These are the activations of a small neural network, seen along a few directions. Each row is one input.
In each table, some parts of the input vary, and every possible input appears once, in random order.
Descriptions start from the smaller parts, as in this example, which fits no table here: one of 3 separate values, together with either a single point or one of 9 places along a line or (one of 4 places along a line, together with one of 8 places around a ring).
Shared parts are said once, and a part with two or three values counts as separate values.

Other details of the inputs vary at random and push rows far along two fixed directions, the same in every table; ignore that.

Table:
row 1: [-90   7  13   2  88  64 -76  65  47 -19 -37 -11  -4  67]
row 2: [-25   4  13 -20  36  32 -26  20  29 -31   2 -22 -35  16]
row 3: [-78   3   0   3  13  22 -55  23  16 -11 -15   7  -2   4]
row 4: [ 95 -11  -4  14 -46 -46  71 -17 -32  27  25   2 -20  12]
row 5: [ 44 -19   4   9  44 -23  56   2   9  13 -20 -20 -69  57]
row 6: [-12  -7  -3   8  -1 -20   9 -12  -6   9 -11   4 -28  -3]
row 7: [ 64   0  -9 -15 -22 -25  47 -43 -10   6  17   3  15 -34]
row 8: [-11   9   1  11  -5  17 -26  22  -6   2   0   7  50   6]
row 9: [-30  17 -14  11 -90   2 -42 -12 -41   9  20  38 108 -78]
row 10: [ 36 -14  11 -15  52 -16  48 -16  20  -9  -8 -33 -88  28]
row 11: [-17  12   8 -14   3  27 -30   9  10 -23  15  -8  14 -14]
row 12: [ 26   9 -12  13 -83   6 -15   9 -40   9  30  22  93 -33]
row 13: [-68  13  -6   7 -31  19 -58  12  -8  -3  -1  23  57 -34]
row 14: [ 56 -10   1  14   3 -24  50  -5 -12  19   2  -5 -20  27]
row 15: [ 17  -9  -3   0  53  -5  27   4  23  12 -30  -1 -21  48]
row 16: [-15 -11  -5   6   1 -19  10 -11  -3   9 -19   2 -25  -3]
row 17: [ 62   5   4  -8 -40 -20  38 -32 -21   0  39  -3   1 -32]
row 18: [-116   -4    8   -6   67   48  -77   48   49  -24  -38   -9  -45   40]
row 19: [-10  -8 -13  -1   0 -24  15 -23   3  16 -22  18  -5 -10]
row 20: [ -3  27  -3  -9 -65  24 -42 -10 -30 -14  37  14 109 -77]
row 21: [ 77 -15   9 -10  20 -38  76 -34   3   2  13 -26 -85  13]
Each input here is: one of 3 separate values, together with either a single point or one of 6 places along a line.
Question: The inputs of row 4 and row 3 match in every part but the choice among 3 separate values. If row 8 is changed in the same way as row 4 into row 3, which row does it become?
Answer: row 9
Question: Which other rows does row 10 become when the place on the line of 6 takes its other values? List them by row number.
Answer: row 2, row 11, row 17, row 20, row 21
Question: Which other rows does row 12 become when the choice among 3 separate values takes its other values? List them by row number.
Answer: row 2, row 18

Table:
row 22: [ 19   2  -2  -2 -16 -11  15 -19 -11   5   8   4  18 -22]
row 23: [ 42  -5   3   4   3 -11  30  -1  -3   6   7  -8 -19  19]
row 24: [ 13 -14   2  -5  29 -24  35 -16  14   5 -13 -10 -71  19]
row 25: [  3   0   7   4  19  13  -4  18   5  -4  -2 -10  -5  22]
row 26: [ 20 -14  -2   5  19 -23  35 -10   4  12 -14  -3 -42  24]
row 27: [ 22  -7   0  -3  13 -19  30 -20   2   6  -4  -5 -33   2]
row 28: [ 15  14  -2  -8 -30  11 -10  -5 -10  -8  19   7  60 -31]
row 29: [ 35  -6   5   6   9  -8  26   4  -4   4   4 -13 -26  23]
row 30: [  7 -10   0   5   8 -19  21  -3   2  11  -8   0 -45  22]
row 31: [-41   7  10  -9  43  39 -41  27  22 -23  -9 -15   0  14]
row 32: [ 14   0  -2  12 -32 -12   8  -4 -23   9  10   6  17 -13]
row 33: [-69  -4   6 -11  67  24 -35  20  42 -17 -32 -11 -52  32]
row 34: [-55  -7   5  -2  70  18 -23  24  36  -3 -37  -8 -45  47]
row 35: [ 34   5   1  -5 -22  -3  12 -10 -12  -1  21  -2  19 -18]
row 36: [ -9   6 -12   9 -46  -3 -17  -4 -21   9   6  23  64 -34]
row 37: [ 21 -10  -2  -3   7 -21  31 -22   0   6  -5  -4 -33  -1]
row 38: [  0   7  -2   3 -42  -2  -8 -10 -23  -2  17   6  37 -40]
row 39: [ 15 -14  -2   3   8 -25  31  -7   4  13  -9   0 -55  24]
row 40: [-65  -3   8 -11  79  25 -30  19  44 -15 -36 -15 -53  35]
row 41: [  9   0  -2  11 -34 -12   5  -5 -21   9   9  10  18 -15]
row 42: [ 20  -2   1  -4 -24 -11  14  -8  -6  -2  20  -1 -21 -10]
row 43: [ 31   7  -2  -8 -17  -2  11 -12  -8  -2  15   0  32 -19]
row 44: [-80  17  -2   3   8  51 -82  33   7 -13 -16  15  91 -15]
row 45: [40  0 -1  0 -8 -6 24 -2 -5  6  7  0 11  8]
row 46: [ 36   4  -3   3 -22   0  13   1 -11   5  14   3  32  -3]
row 47: [ 30   7  -5   2 -24   0   8  -2 -13   6  11   7  48 -10]
row 48: [ 23 -12   0   5  23 -21  35  -9   5  13 -13  -4 -42  26]
row 49: [ 22  10   0  -1 -36   5  -4  -6 -21  -5  26   1  44 -33]
row 50: [-89  15  -8   3  -8  44 -86  32   6 -12 -13  22  82 -20]
row 51: [-80  14  -4  -7  -5  38 -74  18  10 -18  -8  13  53 -27]
row 52: [ 12  -1  -5  10 -37 -17   9  -7 -22  12   9  12  15 -14]
row 53: [-60  -3  11  -2  61  34 -41  44  41 -17 -21 -13 -51  54]
row 54: [ 14  -9   0  -3  -4 -22  25 -17  -1   5   1  -3 -45   0]
row 55: [ 16  -8   2  -1  -4 -23  28 -17  -4   4   3  -6 -46   0]
row 56: [ 17  15  -5  -6 -38  12 -14  -4 -14  -8  24   8  68 -37]
row 57: [ 18  -3   2   1 -17 -20  22 -17 -11   3   9  -3 -22 -13]
Question: What do these inputs look like to the network?
Answer: one of 2 separate values, together with either a single point or one of 6 places along a line or one of 11 places along a line
Question: The inputs of row 43 and row 47 match in every part but the choice among 2 separate values. If row 51 is changed in the same way as row 43 into row 47, which row does it become?
Answer: row 39
Question: Which other rows does row 47 become when the place on the line of 6 takes its other values? List them by row number.
Answer: row 23, row 25, row 29, row 45, row 46

Table:
row 58: [ 31 -17   5  14   6 -23  35   3  -8   6   0 -12 -66  26]
row 59: [ 23  -7 -16   9 -38 -29  25 -21 -10  15   5  21   3 -12]
row 60: [ 27  -3   2 -23   8 -23  38 -39   9   1  10  -5 -53 -18]
row 61: [ 56   8  -6  -2 -65 -10  21 -17 -40  -2  30  -3  69 -46]
row 62: [-53   9  -8  17 -26  11 -47  11 -23   5  -6  25  75 -30]
row 63: [-30   3  22 -16  70  33 -23   9  30 -33  -5 -34 -54  22]
row 64: [ 26  -5 -10   9 -36 -32  25 -19 -13  20   4  24   7  -9]
row 65: [ 38 -10   3   6 -18 -23  27   0  -4  11  13   0 -34  25]
row 66: [-48   3  10 -10  77  24 -20  24  41  -2 -37  -3 -24  45]
row 67: [ 34 -10  -7 -17  22 -27  49 -21  17   6 -17 -10 -56  21]
row 68: [-39   6  -2   5  -3  28 -46  31  17 -15   0   3  21  13]
row 69: [-23   8   5   2  23  37 -34  25  11 -21   0 -12  38   6]
row 70: [-27   3  15 -10  63  32 -19  33  35  -6 -16 -16 -29  54]
row 71: [-42  21   2 -12 -10  30 -50 -14  -7 -21   8   8  71 -66]
row 72: [ 35 -18   1  -3   7 -21  32   1   8   5   3 -10 -72  36]
row 73: [-47  -5   8   1  42  20 -26  36  20 -13 -23 -24 -52  42]
row 74: [-22  10   8  -2  30  36 -36  25   4 -13  -2  -9  37  10]
row 75: [ 19   8 -11  -4 -80 -24  15 -45 -32   8  30  25  30 -72]
row 76: [-63   5   3  13  15  13 -37  19  -5   8 -19  13  28   7]
row 77: [ 48   0  -7  -1 -28 -12  27  -7  -4   4  27  -1  12   0]
row 78: [ 48   2  -5 -10 -32  -8  28  -7 -10   0  19  -2   8 -10]
row 79: [-58   9 -12   6 -35  15 -47   9 -19  -3 -11  16  69 -40]
row 80: [-30  24   3 -20 -33  37 -56   7  -2 -23  33   5  66 -52]
row 81: [-43  -5   5 -15  80  27 -19  14  34 -19 -43 -18 -29  30]
row 82: [  6 -12   7   2  10 -35  39 -33  -3   6   0 -12 -82  -6]
row 83: [ 41 -17   2  -2  33 -22  47 -23   7   9 -14 -16 -41  11]
row 84: [-34  15  -8  -4 -47  31 -55  26  -8 -11  10  14  69 -30]
row 85: [ 29  10  -1   9 -85 -20   4 -27 -51   1  45   6  30 -64]
row 86: [ 40   0  -7  -1 -19 -28  29 -23  -4  15   5  16  18  -9]
row 87: [-44  -4  -2  -9  72  23 -24  19  50  -9 -31  -7 -31  39]
row 88: [ 25  -3   8 -11 -19 -20  22 -20  -2  -6  26 -11 -65  -1]
row 89: [ 25   1  -6  11 -35 -30  29 -20 -16  24   3  25   8  -4]
row 90: [-40  11   7   0  36  28 -33  13   7  -3 -20   3  48   2]
row 91: [ 58   6 -13  -2 -69  -9  16 -16 -29   8  38  13  59 -38]
row 92: [ 16 -21  -4  16  10 -31  42 -12  -5  19 -10   0 -54  14]
row 93: [ 52  -3   2   2 -18  -9  28 -10 -18  -4  18 -11  17 -12]
row 94: [-52   9 -14  -1 -30  19 -56   7  -3  -5 -10  29  71 -33]
row 95: [ 31  -8  11  19   6 -21  41   3 -13  19   0 -10 -57  35]
row 96: [-16  22   9   2 -14  34 -42  18 -17  -8  13   4  93 -18]
row 97: [ 50  -4   5   0   1 -15  38  -2   4   4  11  -6 -25  23]
row 98: [-40  -6   5  13  45  20 -25  33  18  -9 -16 -18 -50  46]
row 99: [ 45  -7  -7   6  16 -23  39 -27  -1   7  -9  -6 -18   4]
row 100: [ 44  -8   0   1  20 -28  37 -22  -5  14  -6  -5 -14   7]
row 101: [-39   2  14   0  46  25 -24  36  30  -5 -18 -11 -42  57]
row 102: [ 35  -4   2  21 -42 -22  22   0 -33  15  19   5   5  -7]
row 103: [-45   3  -6 -14  30  33 -42  14  26  -8 -19  10  31  -3]
row 104: [-61   3  -9  -8   3  26 -38  17  18  -8 -24  14  20  -5]
row 105: [ 13 -23  -2  10  11 -33  42 -10  -4  19 -12  -5 -57  11]
Question: The inputs of row 62 and row 102 match in every part but one. If row 64 is changed in the same way as row 62 into row 102, which row does it become?
Answer: row 65
Question: What do these inputs look like to the network?
Answer: one of 2 separate values, together with one of 4 places along a line, together with either a single point or one of 5 places along a line
Question: Which other rows agree with row 86 in the choice among 2 separate values and the place on the line of 4? List them by row number.
Answer: row 60, row 66, row 67, row 87, row 103
Question: Which other rows agree with row 68 in the choice among 2 separate values and the place on the line of 4? List them by row number.
Answer: row 65, row 72, row 84, row 88, row 101
Question: Which other rows does row 76 become when the place on the line of 5 takes its other values? List them by row number.
Answer: row 62, row 79, row 92, row 105
